These are the activations of a small neural network, seen along a few directions. Each row is one input.
Each table varies a few parts of the input and shows all the possible inputs, shuffled.
Descriptions start from the smaller parts, as in this example, which fits no table here: ring(8) and (point or line(9) or (values(3) and line(6))).
Shared parts are said once, and a part with two or three values counts as separate values.

Other details of the inputs vary at random and push rows far along two fixed directions, the same in every table; ignore that.

Rows:
x1:  -1  36  13  16  33  26  61  22   3  45 -85 -55  66
x2:   33  -35   34   19  -55    7   65  -16   69   60   22   20 -105
x3: -30  -6 -10  11 -36  19 -35  -8   0 -28  61  43 -57
x4:   7  -5 -30 -16 -41 -43 -21   9  16  -8  37  31 -57
x5: -39  37 -42 -10  11  22 -92  -3 -16 -27  17  -8  35
x6:   7   7 -39 -31  30 -19 -64  15 -46 -53  51   2  42
x7:  10 -20  25 -16  -8  42  40   3  30  32  -3  -8 -42
x8:   16  -29   12   17   54   35   45   31  -49   11 -101  -24   21
x9:  25  13   7 -15  20  -4  97  51 -28  26 -75 -22  61
x10: -12   3  33  33  35  59  60  25 -26  10 -36   0  71
x11:  13 -24 -24 -10 -10 -45 -28 -21  32 -14  56  11 -53
x12: -28   6   2 -18  40  14  71  41 -14  60 -90 -26  56
x13: -49  31 -57 -50  13   5 -63 -21 -37 -35   7  12  25
x14:  19  16 -39 -36  27 -21 -52   1 -52 -67  52  -2  42
x15: -31   5  -7   0  10  41 -60 -26 -55 -43  46  38  40
x16: -12 -27 -25  -2 -76  -7 -62 -29  -3 -47  -4 -22 -61
x17:   27  -40   16   18  -25  -73   71  -20   88   78   12   -9 -122
x18: -19  20 -50 -38  41 -10 -59 -32 -39 -41  38  -8  35
x19:  21  12 -16  23 -41 -28 -46   8  33 -15  43   6 -44
x20:  -9 -12  58  31  41  38  43  12 -31  15 -34   0  76
x21:  33  19 -15  20 -47 -33 -31  -7  33 -22  40   0 -43
x22: -13  -1   0 -15  33  15  75  45  -8  33 -83 -19  64
x23: -18  15  28   1  15  19 -77 -46 -43 -47  40  35  58
x24:  14   1   9  29 -21  -8  26  15  56  29 -25 -17 -19
x25:  36 -23 116  41 -45 -53  39 -50  88  48  11  21 -90
Each input here is: values(2) or line(8) or (values(3) and line(5)).
List by row number the other inputs of the same sort as x7. -> x2, x3, x10, x15, x20, x23, x25

Rows:
x26:  -1  -6  12   7  -4  -3 -16 -23   7  -3  20  11 -15
x27:  10   5  -5  -2 -23 -25  -7  -8  21  -1   6  -5 -26
x28:  -2  -1  14  14 -12  -3  -5 -17  22   7  22  11 -24
x29:   5  -5  15  12 -21   0  -4  -7  16   3  21  16 -25
x30:   6 -14  18   9 -11  -9  -2 -19   9  -2  17  14 -28
x31: -33  14 -35 -11   6  45 -56   4 -54 -48  -5   0  47
x32:   1   0  31   6  42  28  41  15 -32  15 -47 -18  69
x33:   2  10  -5 -19  30  16  37  24 -25   9 -35 -20  53
x34:  -1   2  14  15 -15  -1  -5 -14  22   7  22  12 -24
x35:  -7   5  -9 -16  32  12  33  25 -25   9 -33 -12  48
x36:  25 -18  24   7  -8 -21  97  18  37  61 -38 -19 -32
x37: -21  -7 -14  -9 -18  15 -32 -16  13  -2   5   5 -40
x38:   5  -6  13   9 -17   0  -9  -8   9  -8  21  20 -21
x39:   1  -2  13  14 -19   0  -4 -10  21   4  22  16 -24
x40:  -7  -5 -26 -13 -10 -20 -12  -7   5  -3  24  16 -33
x41:   0   6 -14  -6 -21 -24 -28 -10  13 -11  16  -1 -21
x42:  23 -17  56  33  -1  -7  96   5  44  66 -43 -16 -21
x43: -10  24 -45 -28  28  18 -69   6 -49 -54  19 -10  58
x44:  -4   3 -16  -4 -20 -26 -26  -9  14 -10  15   5 -25
x45:   7  -2  37   9  35  31  57  29 -27  19 -54 -15  66
x46:   8   8  -9  -7  33  12  21  30 -24   4 -34 -30  54
x47:  10  -7 -17   1  -9 -22  -4   2  18   1  12  -3 -33
x48:   5  -2 -26  -2  -6 -21 -21   0   8  -8  19   4 -32
x49: -18  11  -5 -14  26  28 -53  -3 -54 -47  16  11  56
x50:  -5   4 -20  -3 -17 -27 -28  -9  10  -9  13   9 -27
Describe the family of inputs behind these rows. -> values(2) or ring(11) or (values(3) and line(4))
Which other rows does x44 become when the values(3) part takes its other values? List them by row number. -> x35, x47
Which other rows does x27 become when the values(3) part takes its other values? List them by row number. -> x33, x43

Rows:
x51: -53  -4 -27  -7 -29  14 -82 -42   6 -28  59  40 -48
x52: -12  14 -38 -18 -26 -41 -67 -31  12 -30  35   4 -37
x53:  15  11  -3  15  -4 -32  38  28  17  14 -28 -12   4
x54: -11  31 -46 -12  30   5 -37  32 -49 -38   2  -5  72
x55:   2  -9  57  46   7  20  93   1  42  83 -69 -13 -11
x56:  -1  22  -1 -14  15 -14   9  22 -13   5 -48 -31  54
x57:  -7 -16  12 -17  41  11  33  16 -34   6 -17  11  45
x58: -38  25   0   7  41  48 -81 -16 -55 -48  20   7  99
x59: -36   2 -28 -30  51  26 -46  -3 -78 -52  23  25  76
x60:   8 -14 -23 -10 -22 -41   4 -24  41  18  13 -10 -77
x61: -30  -6 -44 -16 -59  20 -79 -28 -13 -53  51  37 -63
x62:   2  21 -44 -22  28   9 -26  36 -35 -28   5  -9  57
x63:  20   3  21   5 -17 -29 -49 -42  -1 -40  96  39 -23
x64:   -1  -39    6   14  -62   -4   18   -5   35   20   -4   11 -107
x65:  10  -4 -54  -9 -21 -29 -33  -4  12 -19  57   9 -58
x66: -22 -26  18  11 -39  -3  15 -19  58  39  11  24 -87
x67:  10 -14  29  23  13  35   8  18 -25 -14 -41 -22  46
x68:  -3  -5   8 -15  20   7  37   0 -27   5   3  19  32
x69:  -1  25 -35 -17  21   1 -27  35 -31 -27   0  -8  60
x70:  10  25  23 -17  49  21 -37   0 -61 -48  36  15  98
x71:  25  -9 -14 -10  14  -7  53  27  15  34 -21 -27 -14
x72:  21 -12  49  18  33 -12  35  -1 -15   3   4   4  36
x73:   0 -10  14  22  -2  30  16   8 -17   5 -48 -10  -1
x74:  -2   4 -18 -30  34   4  16  13 -14  12 -40 -38  40
x75:  40 -15  13  28  -1 -32 120  45  46  65 -49 -26 -31
x76:  21 -12  39   7  30  -4  46   2   0  27 -21   8  10
x77:   1   3  -9  -9   8 -20  34  -1  12  25 -39 -34  -1
x78:  22 -16 -28  -2 -22 -38  18  -5  41  19  30  -3 -89
x79:  -4   0 -59 -27 -10 -23 -60 -24   7 -28  52   6 -52
x80:  17   3  33  17   2  43  13  17 -22 -16 -30 -18  51
x81: -24  20 -13 -21  63  27 -65 -10 -80 -58  22  23  88
x82: -50  13 -31 -14 -38  23 -80 -47   9 -31  70  46 -42
x83:  -9   7  44  24  31  34   3   3  -4  13 -18 -10  59
x84: -43  10 -19 -19 -35  22 -66 -36  20 -19  60  42 -49
x85:  13 -14  -8 -10 -37 -50   9 -24  57  27   6 -14 -80
x86:   7   4 -26 -28  39   9  22  23 -15  11 -33 -31  39
x87: -24 -25 -31   0 -48  11 -53 -19 -10 -30  28  23 -67
x88:  -4  27 -29 -14  15  -8 -32  30 -26 -29  -6 -11  60
x89:  15   7 -29 -17  31  10  27  43 -21   9 -20 -26  42
x90:  10 -15  27  30   5  25  15   9 -22 -10 -33 -18  28
x91: -4 24 42 28 20 40 18 -5 -6 14 -9 -8 69
x92:  20   5  13   4 -11 -34  48  24  29  37 -43 -23   6
x93:  12   6  53  31 -34  -1   0 -29  62  24  43  16 -50
x94: -11  -5  27  25 -25   2 -13 -30  55  29  14  23 -71
x95:   6  -9  20 -22  19   7  48  11 -14  18  -5  16  23
x96:  -5  -2  12  12  14  47   4  19 -28  -4 -59 -13  28
x97:  24   3  31  19 -10 -43  90  17  41  61 -70 -35 -14
x98:    4  -29    8    6  -70    3   30   -7   45   18    0   16 -107
x99:   2   1 -20 -15 -38 -53 -35 -28  38  -4  22  -2 -59
x100:  29   0  26  25 -15 -44  91  26  43  62 -62 -27 -12
x101:  22  -5  49   7  46   0  23   9 -30   0  -4  -2  62
x102:   9  -2   1  18 -46   9 -63 -34   2 -53  55  21 -35
Changing only one part turns x99 into x52. The same change can be made to x84. Which row results? -> x82
Changing only one part turns x88 into x53. The same change can be made to x94. Which row results? -> x55
Describe the family of inputs behind these rows. -> values(2) and (ring(11) or (values(3) and line(5)))
Which other rows does x65 become when the values(2) part takes its other values? List them by row number. -> x89

Rows:
x103:   5  -1 -64 -16 -48 -45 -35 -14  42  -7  45   7 -86
x104:  -1   4 -12 -17  30  21  -8  24 -59 -30 -25  -5  60
x105:   10  -23   19   19  -39  -24   84    0   81   84  -27   -2 -100
x106: -13 -15  19   1   5  26   8 -11 -19  -6  -1  19   9
x107:  -1  13 -25 -19  33  31  -6  40 -51 -29 -11  -6  65
x108:  41 -19  74  50   5   2 112  18  42  75 -76 -39  -4
x109:  15  22   9 -26  55  -9   7   6 -30  -6  11 -12  80
x110: -12  -3  16  19 -47  -8 -56 -50  27 -17  48  34 -61
x111: -20  10 -25 -19  41  23 -18  16 -38 -12 -34 -27  54
x112: -25  21   0   8 -18  24 -71 -28   5 -34  50  26  -6
x113:  40 -16  59  37 -12 -19 116  31  38  71 -87 -39  -1
x114:  20  -2   0   4 -12 -72 -30 -29  31 -12  78  35 -50
x115: -10 -17   0   5 -43   3 -30 -30  23 -10  72  45 -77
x116: -15  17 -38 -28  27   4  -3  22 -41 -14 -44 -32  52
x117:   7 -16  10   7  14  18   2  -3 -18 -11   3   2   5
x118:  -5  28 -18  -1  18  22 -22  31 -33 -24 -19 -22  81
x119: -35  -2 -26 -24 -11   4 -54 -24  -1 -18  15  17 -22
Describe the family of inputs behind these rows. -> values(2) or (values(3) and line(5))
Which other rows does x118 become when the values(3) part takes its other values? List them by row number. -> x103, x107

Rows:
x120:   9 -10   8  -8 -22 -29  -4  -9  20  -3  23  13 -36
x121:  -5  16 -32 -10  -2  -9 -45  -6 -20 -34  14  -8  11
x122:  20 -21  37  17  27   3  65  16   6  41 -41 -17  12
x123: -10  -1 -29 -12 -12 -15  -4   5  21  10  10  -1 -39
x124:  -2  13 -14 -10  11  18 -29   3 -25 -29  40  18  26
x125:   5  -4  -1   2  11   7  63  38  12  40 -68 -38  12
x126:   8  -9 -13  -4 -14 -32   3 -11   6  -2  15   2 -41
x127:  -1   3 -27 -11 -15 -17  -3  -5  20  10  14   3 -29
x128:  19  -4  -2  18 -30 -34 -12  -6  29  -3  12   4 -43
x129:  -7 -13  32  12  14  32  55  19 -16  31 -57  -4  26
x130:   4  -6   6   9   2 -11 -21 -19  19   1  36  14 -28
x131:  -1 -12  19  18 -33  -9  13 -27  45  19  24  21 -63
x132:  15   2  41   4  25   6  72  10  10  47 -44 -21  28
x133:   7  -3 -22  -1 -31 -19  -6  -4  28   9   2  -8 -41
x134:   0  -4  38  23  -1  31  58  19   5  38 -62 -14  11
x135:  -8  -2   4  12 -22  13 -19 -20  10 -10  10   9 -22
x136: -21  11  20   5  33  47  26  21 -33  16 -48  -3  66
x137:  -9  17  -9 -17   3 -10 -38  -5  -6 -20  30  14  20
x138:  15   3  12   6  20 -16  77  20   8  41 -43 -25  16
x139:  18 -14   1   6 -15 -34   6  -5  17   3   9  13 -40
x140:   0   5  19 -17  48  28  31  15 -41   3 -46 -21  75
x141:  -5  16  -9 -11  -7  -3 -48   1 -10 -32  18   2  21
x142:   8   2   5  -1 -16  -5 -25 -22  14  -7  15  -2 -25
x143: -15  16 -20  -8  26  25 -80  -8 -40 -47  22   1  48
x144: -16   8  11  -4  47  35  13  19 -53  -7 -37 -17  96
x145:  -3   0   9  17 -16  -4 -15 -12  10  -6  13  -1 -10
x146: -15  24 -31 -13  24   0 -62   2 -39 -42  24  14  49
x147:  18  -4   2  13 -23   2  -5   2  12 -12  27   6 -27
x148: -30   5 -15 -15  12  34 -52 -14 -40 -44  17  17  37
x149:  -1  -6  15  15 -17 -18   5 -19  31  14  26  12 -32
x150:  17 -16   6   3 -15  -5   8  -1   5  -5  32  17 -33
x151:  12 -29 -12  -2 -32 -31  34   0  47  30  -1  -2 -90
x152: -24  13 -53 -38  21  18 -62   1 -51 -48  14   2  44
Describe the family of inputs behind these rows. -> values(3) and (point or line(10))
Changing only the values(3) part turns x149 into x145. The same change can be made to x132. Which row results? -> x142
List by row number the other rows that have the values(3) part in common with x148. -> x120, x122, x126, x129, x139, x140, x144, x150, x151, x152
